127  142   68  181
107  118  140  186
180   50  223  121
Out: 181

42  47  79  64  35
47  11  75  74  82
64  35  38  70  95
Out: 35

-541   405  -236  -683    -6   610
-519   532  -286  -294  -229    59
 537     8     5  -670   647    -5
Out: 610

 -88  -184    72    14   100    12
  11  -777    62   533   115   424
-189   -95     3   -88   -71  -197
Out: 12

219   70   71   68
 56   59   55   94
 65   93   74   85
Out: 68

135  152   11  130   91  229  117
101   53  241   98  119   42  107
143  122   35   88  125  160   96
Out: 117
---
49,-33,28,17 -> 17, 49

21,51,55,16,66,75
13,37,37,14,27,65
26,69,32,60,84,13
-> 75, 26

-85,-667,585,-317 -> -317, -85

54,164,114,227,95,192 -> 192, 54

-149,-141,-152,-510,-166
-123,-153,-209,932,-213
-> -166, -123

112,30,95,112,63
140,230,123,79,220
165,159,136,133,170
-> 63, 165

862,361,752,69 -> 69, 862
---
((38, 20, 3, 1), (-20, -39, 77, -65), (4, -12, -31, -48)) Answer: 20
((-14, 1, -1, 4, -2), (-8, -3, 7, 1, 0), (-26, -20, -59, -19, -39)) Answer: -1
((21, -5, 13, -62, -3, 41), (44, -56, -58, 48, -53, -56), (22, 44, -11, 13, -16, 50)) Answer: -62
((46, -47, 81, 38, -9, -23), (38, -60, 37, 48, 78, -22), (67, -14, -79, -5, 16, 59)) Answer: 38
((-49, -14, 47, 17, 8, -50, 61), (82, -38, 5, 5, 36, 57, -20), (-23, -33, 51, 21, -25, 18, -10)) Answer: 8
((-81, 13, -43, 30, -67), (-53, 7, -40, 8, -70), (67, 4, 0, -42, -35)) Answer: -43
((-12, -4, 29, 14, 34, 0, -29), (-9, -18, -15, 33, 18, 3, 84), (28, 2, -15, -71, 64, -3, -25)) Answer: 34
((52, 23, 46, -25), (46, 47, 47, -20), (68, 22, 46, -47)) Answer: 23
---
[[  72.7  112.0  153.8   67.8   28.2  152.9]
 [ -21.4  173.5  153.8  209.0  213.8   32.7]
 [-185.7  158.5  153.8  -59.5  -49.7  -42.9]] value -49.7

[ 0.39  0.37 -1.39  1.15] value -1.39

[[ 0.15  0.00  0.03  0.03]
 [ 0.06 -0.04 -0.07  0.11]
 [ 0.05 -0.14  0.02 -0.07]] value 0.02

[[-1.3 -1.2 -1.0  0.5 -2.0]
 [ 1.1  0.5  1.7  1.1 -0.3]
 [ 1.4  0.6 -2.0 -0.1  1.6]] value -0.1

[[-102.5 -186.6  -94.3  -86.8]
 [  80.8  177.9   46.4   51.4]] value 46.4

[-1.2 -1.5  1.4  0.6 -1.7 -0.3  0.8] value -0.3

[[-183.0 -171.2 -162.3 -102.1 -216.2  -72.0  -46.0]
 [ 183.7  -30.3 -123.2 -171.1  -16.2  -83.0 -130.6]
 [ -43.4  -63.2  -58.3 -167.8   38.5  -60.2 -204.1]] value -60.2
---
[[ 17   7 -56  -2]
 [  4  36  30 -23]
 [ 46  67   5  71]] value 71

[[ 29 -27   4 -57   4]
 [ 21 -19   4 -40   4]
 [ 20 -79 -17  16 -17]] value -17

[[  6 -14  -3  37  67]
 [ -6  -8   7  25  67]
 [ -8  24 -10  18  67]] value 67

[[-37  10  -7  19]
 [ 37  27 -19  67]
 [-18  10  17  24]] value 24

[[-52 -30 -18 -21 -35 -51  14]
 [ 52 -39  -7  13  -3 -71  -7]
 [ 29 -25 -17  -9 -40 -64  26]] value 26

[[  1   3   0   9  -2   7  16]
 [  1 -62  -3   0  -5   6  11]
 [  1  -7   1 -52   0  -7   9]] value 9

[[-25  71   5  45 -37 -48]
 [  0  54  81  33 -16 -15]
 [-11  -7  53  20 -47  16]] value 16

[[ 28  34  -2 -10  12   9   4]
 [-23 -27   3  23  39 -30  38]
 [-18   2 -35  29  48 -33  68]] value 68

[[-28  19  28   7  31  -3]
 [-34  10  59  21  29 -15]
 [-18  -3  25  20  13  -7]] value -7

[[ -2  -9  30  -6  12   3  -5]
 [-11   6  -5  -6  -2  -3  18]
 [ -2  21 -39  29  -2  24 -76]] value -76
---
[[36, -14, 2, 12, -38, 29, -58], [-18, 22, 12, -3, 15, -65, 49]] value -3
[[-63, 53, -7, -11, -10], [-19, 57, -7, -14, -8]] value 57
[74, -28, 31, -11, -12, 31] value 31
[12, -6, 69, -61] value 12
[29, 13, -12, 70, 16, 31, 1] value 70
[[19, -12, -60, -49, 28, 21, -51], [33, -30, 21, -18, 59, -32, 26], [40, -27, -11, -44, 26, 1, 13]] value -44
[[-1, -6, 20, 17, 13, 34], [-8, -12, 77, 26, -39, -38], [12, 36, -59, -28, 35, -6]] value -59
---
353,955,269,914,857,66 >> 353, 66

34,-49,-30,-9 >> 34, -9

850,726,1,760,677,56,745 >> 850, 745

7476,9211,2892,4012,9883 >> 7476, 9883

-49,30,-31,-21 >> -49, -21

27,41,76,16,13,17,22 >> 27, 22

8182,6041,3093,6235
8460,3972,3331,5325
>> 8182, 5325

27,15,-41,-40,35,-17,-38 >> 27, -38

-2,-10,2,-19,14,-26,5
18,-7,-3,-3,-7,-16,28
>> -2, 28
---
[7 5 0 7 3 6] | 0

[[-854   85  346  331]
 [-525 -990    5  686]] | -525

[554 190 976 930] | 554

[[-19 -39 -24 -14  -3  12]
 [-31 -40   9  17 -40 -32]
 [ 32   1 -12 -26  -1  15]] | -12

[[5345 6173 4392 5318 7044]
 [5072 6489 4440 4910 6745]
 [7515 8756 3091 3952 6862]] | 8756

[-271  777  940 -343 -585  542 -673] | -343

[[714 982 683 738 461]
 [394 639 390 648 188]] | 639

[471 247 814 299] | 471
---
[[48, 23, 58, -3], [1, 42, 65, -9], [-27, -34, -65, 7]] -> 7
[[4, 1, 33, 74], [7, 1, 60, 53]] -> 53
[-45, 48, -83, -3] -> -3
[-17, 8, -77, -18, -40] -> -40
[-50, -55, -3, 75, -68] -> -68
[[65, 47, 24, -49, 7, -11, 52], [-3, 13, -3, -3, 3, 5, 8], [5, -67, -57, 63, 46, 29, -39]] -> -39
[-63, 12, -67, -18, 2, 29] -> 29
---
[[0.13, -0.16, 0.06, -0.02, -0.13], [0.08, 0.04, -0.04, -0.10, 0.01], [-0.04, 0.00, 0.01, 0.01, -0.03]] out 0.00
[[-0.23, -0.21, 0.09, -0.05, -0.12, -0.05], [0.12, -0.01, 0.03, 0.15, 0.08, 0.21], [-0.05, 0.10, 0.23, 0.19, 0.09, -0.17]] out 0.23
[[2.33, -0.33, 0.26, 1.67, 1.23, -0.39], [0.14, 0.15, 0.26, 0.09, 0.15, 0.22], [-2.29, -0.24, 0.62, -1.09, -0.96, -1.83]] out 0.62
[[-210.389, -171.976, -116.276, -28.682, -135.561, -106.651], [-3.968, -73.935, 5.416, -62.981, 65.529, 130.355], [49.279, 17.498, 110.414, 52.054, 56.013, 52.199]] out 110.414
[[0.37, -6.04, 6.28, 17.57], [15.00, -11.70, -9.40, 12.97], [4.70, 11.60, 6.47, -7.12]] out 4.70
[56.1, 149.8, -179.9, -35.0, 108.5, -13.9, -50.3] out -35.0
[154.4, -104.5, 135.1, 41.7, 6.4] out -104.5
[[-80.91, -138.59, -163.56, 125.23], [-134.48, -143.22, -120.65, -131.36]] out -134.48
---
(24, 43, 13, 75, 13, 8, 29) out 43
((1, 1, -3, 0, 7, -3, 5), (20, 9, 42, 25, -79, -27, 83)) out 42
(13, 8, 62, 52) out 52
(-80, -6, 62, 25, 6, 17) out 25
(-34, -38, 29, 7, 12, -69, 0) out 12
((6, -3, -29, 1, 34, 7, 4), (-72, -59, -12, -21, 10, 11, 75)) out 34
(6, -67, -40, 29, 44) out 29
((19, -2, 13, 3, -21), (-10, 4, -19, 72, -6), (-10, 4, -20, 73, -6)) out 72
---
[ 69  31 -54  27 -34] Out: 69, -54

[ 39 -15 -21 -64  -7] Out: 39, -64

[[-37   4  21  15   0 -21]
 [-28 -11  10  17   3  10]
 [ 34   3 -23  -3  34  60]] Out: 60, -37

[-38  -3  70  12  54  33] Out: 70, -38

[[  2   1  36  36 -27 -11  19]
 [  0  -6  -9  -9  24   4 -21]
 [ 79   6  -9  -9  30  56  -1]] Out: 79, -27

[[ 14  25  26 -61 -50 -65]
 [-15   9  -2 -24 -15 -32]] Out: 26, -65

[[-33 -33  19  21 -23  67 -15]
 [-28   5  39 -38 -57  -6 -10]
 [-29  -4  26  25  12 -14 -14]] Out: 67, -57

[ 35   0 -14 -82  42] Out: 42, -82

[[-59 -39  12 -34]
 [  5 -15   2   1]] Out: 12, -59
